Each row below holds a small network's activations on one input, seen along a few directions.
In each table, some parts of the input vary, and every possible input appears once, in random order.
A made-up example of a description, with smaller parts first: one of 5 places around a ring, together with either a single point or one of 9 places around a ring or (one of 3 separate values, together with one of 6 places along a line).
Shared parts are said once, and a part with two or three values counts as separate values.
In the rows, 128 means zero.

Other details of the inputs shift rows strongly along two fixed directions, in all tables alike. That doesn't count.

Rows:
r1: [247 128 122  71  79 177 201 176 133 176 226  74  67 109 137]
r2: [ 51 113 166 160 135  72  41  48 189  53 124 164 218 152 115]
r3: [157  90 185  46 113  27  77 118  79 159 214 179 209  36 125]
r4: [216 156 143  86 114 202 169 172  74 226 160  73  95  97  96]
r5: [ 79 179 108 187 158 180 181 118 178 133  47  79  57 227 104]
r6: [ 91 143  70 217 150 207 164 149 171  83 117  62 135 189  54]
r7: [208  82 175  99 145  63  64 128  34 139 175 232 166  20 163]
r8: [156 116  63  71  79 187 160 225  50 184 142  76 127  59 137]
r9: [214 101 212  87 156  50  82 106  66 162 214 208 172  40 117]
r10: [238 105  91  81  71 192 182 198  99 155 183 103  66  88 183]
r11: [ 51 116 158 176 190  10  97  63 171  56 109 203 161 167 125]
r12: [ 48 183 102 156 132 174 173 112 193 135  35  64  73 224 113]
r13: [ 16 129 162 133 149  21  79  44 195  77  80 179 165 173 149]
r14: [ 27 160  62 161 132 149 189 146 192 116  65  60  98 210 100]
r15: [ 76 127 179 191 202  27  91  51 171  65 101 217 136 173 126]
r16: [149 126  74  53  70 199 145 204  58 197 124  72 123  67 150]
r17: [184  72 156  83 134  49  71 143  30 129 184 216 188  12 163]
r18: [110 149  91 175 126 156 210 122 237  83 108  80  29 235 146]
r19: [180 138 100  62  77 214 143 189  51 206 113  82 103  73 151]
r20: [ 80 129 195 171 143  84  39  32 181  61 114 175 200 158 116]
r21: [111 145  74 222 131 248 130 143 137  92  53  90 101 180 119]
Description of these inputs: one of 3 separate values, together with either a single point or one of 6 places around a ring.
Q: Start at r11 and move only the place on the ring of 6, one step at a time. The first step leads to r15. Which rows follow, in order?
A: r5, r12, r13, r14

Rows:
r22: [151 112 200  66 136  27  81  92  87 156 165 196 172  69 147]
r23: [118 133  58 193 122 242 140 174 121 106  95  75 128 144  97]
r24: [200 116 103  84  94 192 138 196  46 185 160  99 134  56 129]
r25: [190 137 129  55 107 144 175 174  92 212 176  91  98  89 121]
r26: [ 88 153  71 168 127 202 170 151 158 120  73  68  86 185 115]
r27: [173 135 113  57 108 142 171 184  66 213 139 104  90  81 141]
r28: [ 89 152  72 169 120 202 171 150 161 118  75  67  88 189 118]
r29: [107 157  91 176 132 204 171 145 162 127  96  65  95 190  92]
r30: [164 108 200  83 148  32  84  97  85 153 174 206 163  68 140]
r31: [110 150  77 174 119 207 174 149 171 107  91  71  80 189 119]
r32: [ 62 123 150 174 153  72  90  67 181  59 112 162 170 168 119]
r33: [201 136 126  73 119 149 175 180  72 208 158 106  87  84 126]
r34: [203 136 129  69 117 152 173 176  76 207 161 101  87  86 128]
r35: [205 136 131  65 104 152 175 174  85 203 167  98  86  88 134]
r36: [197 132 122  62 104 151 174 180  76 201 155 104  86  87 146]
r37: [ 65 129 156 178 163  82  80  63 171  68  97 167 167 166 115]
r38: [ 90 161  87 161 124 197 170 142 167 129  87  59 100 187  94]
r39: [ 53 125 145 179 159  77  80  73 167  67  85 173 162 163 127]
r40: [ 96  98 134 201 134 127  49  85 149  32 118 176 195 132 131]
r41: [ 67 118 145 178 141  83  81  66 181  50  97 173 153 168 148]
r42: [162 104 198  76 135  26  91  96 100 142 190 195 166  73 145]
r43: [ 65 114 139 174 142  79  85  69 189  49 105 171 154 168 147]
r44: [ 56 124 150 175 151  77  77  67 173  63  89 170 166 167 133]
r45: [170  96 187  69 126  31  88  98 106 131 184 207 152  69 173]
r46: [ 77 153  73 156 120 185 175 154 167 123  85  58  99 185 105]
r47: [106 158  90 176 139 205 170 146 159 129  94  65  93 187  88]
r48: [197 112  97  80  90 183 144 200  54 178 172  94 134  57 127]
r49: [ 63 114 138 178 143  75  89  73 181  47 105 170 156 168 145]
r50: [199 111  98  75  88 186 140 196  61 181 173  96 132  56 128]
r51: [ 62 128 152 183 165  78  82  68 167  69  95 172 167 164 113]
r52: [173  85 172 101 128  78  48 113  60 119 174 205 198  36 152]
r53: [ 92 115 151 193 154  81  93  70 187  43 125 172 153 170 130]
r54: [142 108 194  58 124  24  79  95  93 151 160 196 166  67 163]
r55: [ 88 156  81 156 125 192 174 145 175 128  96  58 101 186  93]
r56: [180 102 201  84 137  36  85  93  92 139 179 206 155  71 159]
r57: [168  95 186  73 127  26  92 102  98 128 184 206 154  69 172]
r58: [164 137 117  39  98 136 172 180  88 216 152  88 100  86 134]
r59: [ 83 124 163 188 154  88  82  61 184  58 117 170 160 171 121]
r60: [193 133 117  66 113 149 175 184  70 204 150 110  84  82 140]
r61: [118 148  81 174 126 201 177 147 180 112 109  67  84 188 105]
r62: [109 151  75 177 131 210 174 152 161 112  85  73  80 186 113]
r63: [ 79 159  78 161 130 196 166 150 156 131  70  63  96 184 102]
Q: The inputs of r23 and r40 match in every part but one. If r27 is changed in the same way as r23 into r40, which row does it become?
A: r41
Q: The inputs of r42 and r25 match in every part but one. If r48 is changed in the same way as r42 into r25, which row does it become?
A: r50
Q: What is each input in this table made of?
A: one of 6 places along a line, together with either a single point or one of 6 places around a ring
Q: Start at r25 and move only the place on the ring of 6, one step at a time. The first step leads to r55. Which rows follow, in order?
A: r58, r43, r45, r61
Q: Start at r54 and move only the place on the ring of 6, one step at a time. The first step leads to r38. Which rows follow, in order?
A: r59, r35, r31, r41
Q: List by row number the other rows that have the place on the line of 6 in common with r24.
A: r22, r28, r29, r36, r44, r56

Rows:
r64: [103 144  73 142  96 207 167 166 146 138 105  50 108 166 117]
r65: [ 99 178 104 133 137 177 196 145 158 172  90  58  71 189  90]
r66: [169 118 118  73 112 114 151 173  92 178 169 128 121  73 130]
r67: [123 110 176 136 157  77  49  84 108 112 127 202 179  94 135]
r68: [103 150  62 151 119 202 175 177 118 130  83  60 106 155 106]
r69: [140  99 175 114 136  62  72  74 146  79 165 192 163 108 160]
r70: [104 153  74 140 100 215 164 163 131 131  83  52 110 156 116]
r71: [155 144 152  37 110  92 163 139 110 209 139 117  92 106 152]
r72: [168 120 126  68 105 147 119 156  75 186 135 130 119  69 152]
r73: [126 106 179 131 144  53  68  81 138 103 161 194 183  99 119]
r74: [106 134 137 234 154 146 112  82 186  50 105 142 128 196 112]
r75: [189 116 124  71 126 123 158 163  89 165 177 127 109  82 139]
r76: [165 125 142  75 111 125 137 159  73 194 166 110 141  83 117]
r77: [ 98 121 119 229 151 133 123  96 185  36  99 152 118 193 132]
r78: [101 125 129 217 131 145 109  84 196  38 100 144 120 198 141]
r79: [ 64 125 112 196 128 138  99  91 209  48 102 133 148 181 119]
r80: [114  99 155 133 152  65  62  94 105  99 123 212 168  90 155]
r81: [148 141 143  50 130  78 172 152  97 206 141 123  85 102 142]
r82: [198 126 143  75 129 135 147 149  91 178 181 117 119  85 118]
r83: [110 160  85 154 122 216 165 166 120 142  87  52 117 158  86]
r84: [105  95 161 128 137  40  77  95 116  94 149 193 183 105 150]
Q: What is each input in this table made of?
A: one of 3 separate values, together with either a single point or one of 6 places along a line
Q: The inputs of r68 and r83 match in every part but the choice among 3 separate values. If r66 is changed in the same way as r68 into r83, which row does it become?
A: r73
Q: Change only the choice among 3 separate values in r67. List by row number the other rows that result.
A: r72, r80
